-25  -22   53   28   -3   15
  4  -65  -24   13   -7   31
-81  -36   -4  -32   31  -30
--> -3

-34   28  -83    9  -10    4  -16
 23   25   14  -45   -8   -6   29
-29   -5  -24   18  -56    5    1
--> 4

 -8   -8    7  -50   -4   -3
 -8   18  -12   -7  -38   -1
 -3    1   -8    1   -2  -70
--> -4

-28   59  -26   38   29
-33   74  -37   38  -29
-41   83  -34   36   -4
--> 38

 -8   -3   21   41  -22   10
  1    1   18   44   12  -24
 37  -20   18  -65  -21   17
--> -22

-8  55  36   3
10  -7   8  64
-7  55  36   3
--> 36

 69  -16   -3   32   30   15   14
 -1   -7  -12   18  -24    3    5
  2   -8  -10   15  -26    4   -5
--> 15

-20   25  -13    4   10   -4   55
-48  -30  -24   22  -20   -6   27
-11  -31  -54   23   12  -42   66
--> -4
---
Input: 94.21,46.88,-160.80,113.06
Output: 94.21, 113.06

Input: 0.5,0.8,-1.8,1.3,0.3
Output: 0.5, 0.3

Input: -16.049,-4.142,-6.016,-2.948,10.291
Output: -16.049, 10.291

Input: -6.4,2.9,11.4,-10.0,2.4,-4.6
Output: -6.4, -4.6

Input:
19.00,11.56,18.31,17.74
-11.77,-3.29,-8.40,-9.92
-15.66,-5.02,-11.52,-13.67
Output: 19.00, -13.67

Input:
-27.359,40.279,166.410,-149.638
-28.161,-37.376,123.131,-2.929
Output: -27.359, -2.929

Input: -0.03,-0.18,0.00,-0.16,0.19,-0.14
Output: -0.03, -0.14
---
array([[2086, 2483, 4443, 9125],
       [2274, 5513, 5202, 4561]]) >> 5513

array([[5, 2, 5, 3, 3, 5, 2],
       [3, 5, 3, 3, 3, 5, 3],
       [7, 4, 5, 3, 0, 6, 3]]) >> 5

array([[155, 148, 165, 246, 124],
       [224, 223, 231,  28,  50],
       [176, 177, 135, 180, 146]]) >> 223

array([[3246, 9514, 9710, 5983],
       [3966, 9578, 7368, 7754],
       [5194, 6987, 4077, 7637]]) >> 9578

array([[218, 151, 476, 204, 550, 798],
       [606, 230, 474, 348, 325, 301]]) >> 230

array([[80, 25, 71, 25, 80, 60, 47],
       [46, 36, 40, 49, 72, 28, 47]]) >> 36

array([[33, 77, 93, 67],
       [ 6,  4, 19, 18],
       [32, 14, 56, 42]]) >> 4
---
[ 70   2   0 -51  29  40  10]: 10, 70

[ 5 -1 74 -2 -7 31  9]: 9, 5

[ 42 -85 -62  63]: 63, 42

[-2 77 20  2 60]: 60, -2

[-86  83  43  71  -1]: -1, -86

[-14  39  14 -64  -4  55]: 55, -14

[[ 22  25  54  54  41  41 -85]
 [  9  12  38  -7  26  25  12]
 [-42 -48 -52  12 -50 -50  78]]: -85, -42

[[-11  -8  -2   4  33  -8 -43]
 [ 10   7  81 -10 -23  13  -8]]: -43, 10
---
[[  2  61  27 -46]
 [ 36  65   3 -36]
 [  7  61  19 -39]] --> 7

[[  8  63  20 -40 -30  30   5]
 [ 24  66  13 -42 -27  28 -11]
 [ 13  73  20 -46 -32  32   2]] --> 13

[[-13 -39 -73  52]
 [ 74  57   1   3]
 [-18 -11 -38  30]] --> -18

[[  2  -6 -13  74]
 [ -3  12  -4  25]
 [  1  -2  -3  20]] --> 1

[[-67  10  26  21 -59   8]
 [-54   6  13  56 -12  25]
 [-35  47  40 -32  34  14]] --> -35

[[ 46 -75 -38  46]
 [  8  11 -13   6]
 [ 16  16 -15   8]] --> 16
---
[[ 45 -45 -51 -64]
 [-50  13  11 -10]
 [-56  24  62 -39]] out 62

[[ -3   2  -3   2  -3   1  -2]
 [-88 -23  39  15  10  27 -24]
 [  1   1   0   0  -5  -2   1]] out -2

[[ 49   4  -1  -9  61   8  38]
 [-30  22  -4  10 -51  10 -10]
 [-28  10 -13 -35 -83 -25 -24]] out -25

[[ -1  28   4 -20  46]
 [-46  32  -5  16 -73]
 [ -1 -52  44  42  -1]] out 42

[[  0   9 -14  11]
 [-13   9 -11   0]
 [ 57  36  36 -70]] out 36

[[-19 -20 -29  45  25 -19  -2]
 [-21 -37 -21  -9 -25  14  38]
 [-68  21  12 -36 -37 -39  73]] out -39

[[ 31 -27  31   3 -88  59 -82]
 [ 75 -21 -53  72 -36 -30 -55]
 [-55 -40  71 -70 -27  55 -53]] out 55

[[-54 -53  70 -23 -36 -15]
 [-43 -46 -43 -33  -4  82]
 [ 80  -8 -58  73 -10   9]] out -10

[[ 35  -8 -21  66 -52]
 [ 25  16  13  44 -47]
 [ 37  -4 -14  70 -63]] out 70

[[  9  66  -5  34 -48 -73  63]
 [-46  57   8 -36 -36 -37 -48]
 [ 10  -1  29  17  71 -11 -11]] out -11
---
[  9   3   2 -38  86  -4  -4]
86

[[-27 -69 -23  18]
 [-40 -89 -43 -18]]
18

[ 79 -21 -39 -24]
79

[  6  78  45 -76 -34]
78

[70  2 -2  0 73  1]
73

[ 67  -1  15 -13  31]
67
---
Q: [423 397  28 227 794 350  41]
A: 423
Q: [5 3 7 1 2 5]
A: 5
Q: [ 654   39  495 -229  104 -719  793]
A: 654
Q: [21 89 38 47]
A: 21
Q: [248  96  17  27]
A: 248
Q: [6644 3204 6727 8856 6660]
A: 6644
Q: [ 264 -243 -786  535  810]
A: 264
Q: [ 887 -186  106  458 -591]
A: 887
Q: [ 35 202 237  98]
A: 35
---
[[ 74 -76 -75 -57]
 [ 52 -43 -66 -56]
 [-40 -56 -37  -8]] Out: -40

[[ 49  52  51 -33  54  16]
 [ 40  52  67 -11  46 -13]
 [ 58  66  59 -24  54  12]] Out: 58

[[  0  13   9  -1  16]
 [-12 -41 -40 -43 -68]
 [-28 -12 -23 -30 -26]] Out: -28

[[ 21  10 -68  53]
 [ 17 -11  48  59]
 [-32  -8 -30  45]] Out: -32

[[ 57 -38  75 -17]
 [-46  10 -25 -35]
 [ 47 -31  55   2]] Out: 47

[[ -5 -24  25 -27 -47  20]
 [ 36  25  53 -59 -42   1]
 [ 16 -17  61  27 -11 -63]] Out: 16

[[ 19 -31  57 -22 -51]
 [-56  45  58 -81 -21]
 [ -1   3  -2  13   2]] Out: -1
---
[16, -36, 58, -40, 72] gives -36

[[33, -21, -5, -55, 1, 18, -45],
 [46, -50, -41, -19, 67, -79, -69],
 [-62, 73, -1, 2, -6, -1, -7]] gives 73

[[23, -54, 23, -22, 12, 30],
 [12, 77, -33, -2, -38, -44],
 [7, 67, -48, -1, -32, -53]] gives 67

[8, 75, 67, -25] gives 75

[-4, 88, -71, 26, -65] gives 88

[-88, 31, -80, -51, 69, 58, 75] gives 31

[14, -63, -41, -22, 9, -17, -16] gives -63
---
[ 10  -6 -67  -2]	-6
[-75 -12  -2 -64 -21 -28  17]	-21
[ 34  14  58 -60  -2 -77 -15]	-2
[-28  15  67 -76   1 -61 -79]	1
[ 56 -20 -27 -79  73  59  49]	73
[ 79  17 -41 -70]	17
---
[-30   1 -76  -1] out 1
[32 47 35 25 65 18 26] out 47
[-14 -65  26  72  21] out -65
[ 86 -24 -47  -1] out -24
[71  3  7 19  6] out 3
[ 65  28  46 -35] out 28
[  5 -51  -4  -1 -10  64] out -51
[-81 -56 -30  26] out -56
[-34 -60   2  78  10  74] out -60
[-64 -21 -15  20  -5  34  52] out -21
---
[[-29 -42 -15  47]
 [-59  12   6 -90]] | 47

[[-19   1  42  -3 -18  66  -2]
 [ -6  22   1  12  -7  16 -18]
 [-36   7 -50  31  14 -14  32]] | -18

[[ -9   5 -11   8   7   2]
 [  5 -38  11  24 -21  69]
 [  2   2   1  -3   5   6]] | 69

[[-18   9 -55  39 -26]
 [ 48 -15  88  20 -67]
 [  0 -26 -48 -24 -42]] | -67

[[-20 -13 -44   4 -21  15  -4]
 [ 13  45 -45  35  72  63 -32]
 [ 19   4  45  32  44 -22  -7]] | -32

[[-19 -48  49  55  27 -66  19]
 [ 42  -8 -56 -22 -17  15 -11]
 [-47  19  36  40 -39 -12  44]] | -11

[[ 62  21  61 -67 -10   1]
 [ 59  40 -15  62 -44  82]] | 1

[[ -1   5 -26  -2  15 -20]
 [-34  34 -84  38  62 -39]] | -20

[[ -3  -9   1 -42 -76  19]
 [ 68  58   2 -10  78  60]] | 19

[[-47  89  57 -84  36  53 -14]
 [-61  73  69 -86  32  53 -14]] | -14
---
[[ 0.051  0.089  0.143  0.051 -0.065]
 [ 0.044  0.094  0.167  0.068 -0.128]] => 0.094

[-0.2  1.5 -1.6 -0.6] => 1.5

[[ 0.07  0.05  0.13  0.01]
 [ 0.12 -0.18  0.18  0.22]
 [ 0.09  0.22  0.00  0.07]] => 0.22

[[ 1.11  1.08  2.13  0.29  1.00  1.51]
 [ 2.27  1.48  1.52  2.20 -0.10  0.77]
 [-1.50  0.49  1.60 -0.86  1.98  1.80]] => 0.49

[[-101.34    5.38  115.70  183.67   28.03]
 [ -24.71  207.48 -109.99  153.76  -63.54]] => 207.48

[   2.5  119.0  -58.6  174.4 -121.8] => 119.0

[[ 1.09 -1.83 -2.22  0.24  2.30  0.68]
 [ 1.22 -1.77 -2.19  0.35  2.41  0.75]
 [ 0.42 -2.10 -2.27 -0.09  1.65  0.42]] => -2.10

[  7.841  16.582 -13.899  -1.634  -5.908] => 16.582

[[ -21.46 -198.99 -144.75  -55.45]
 [ -53.50  -92.82  -28.81  -49.24]
 [-124.66  115.24   22.06  -83.33]] => 115.24
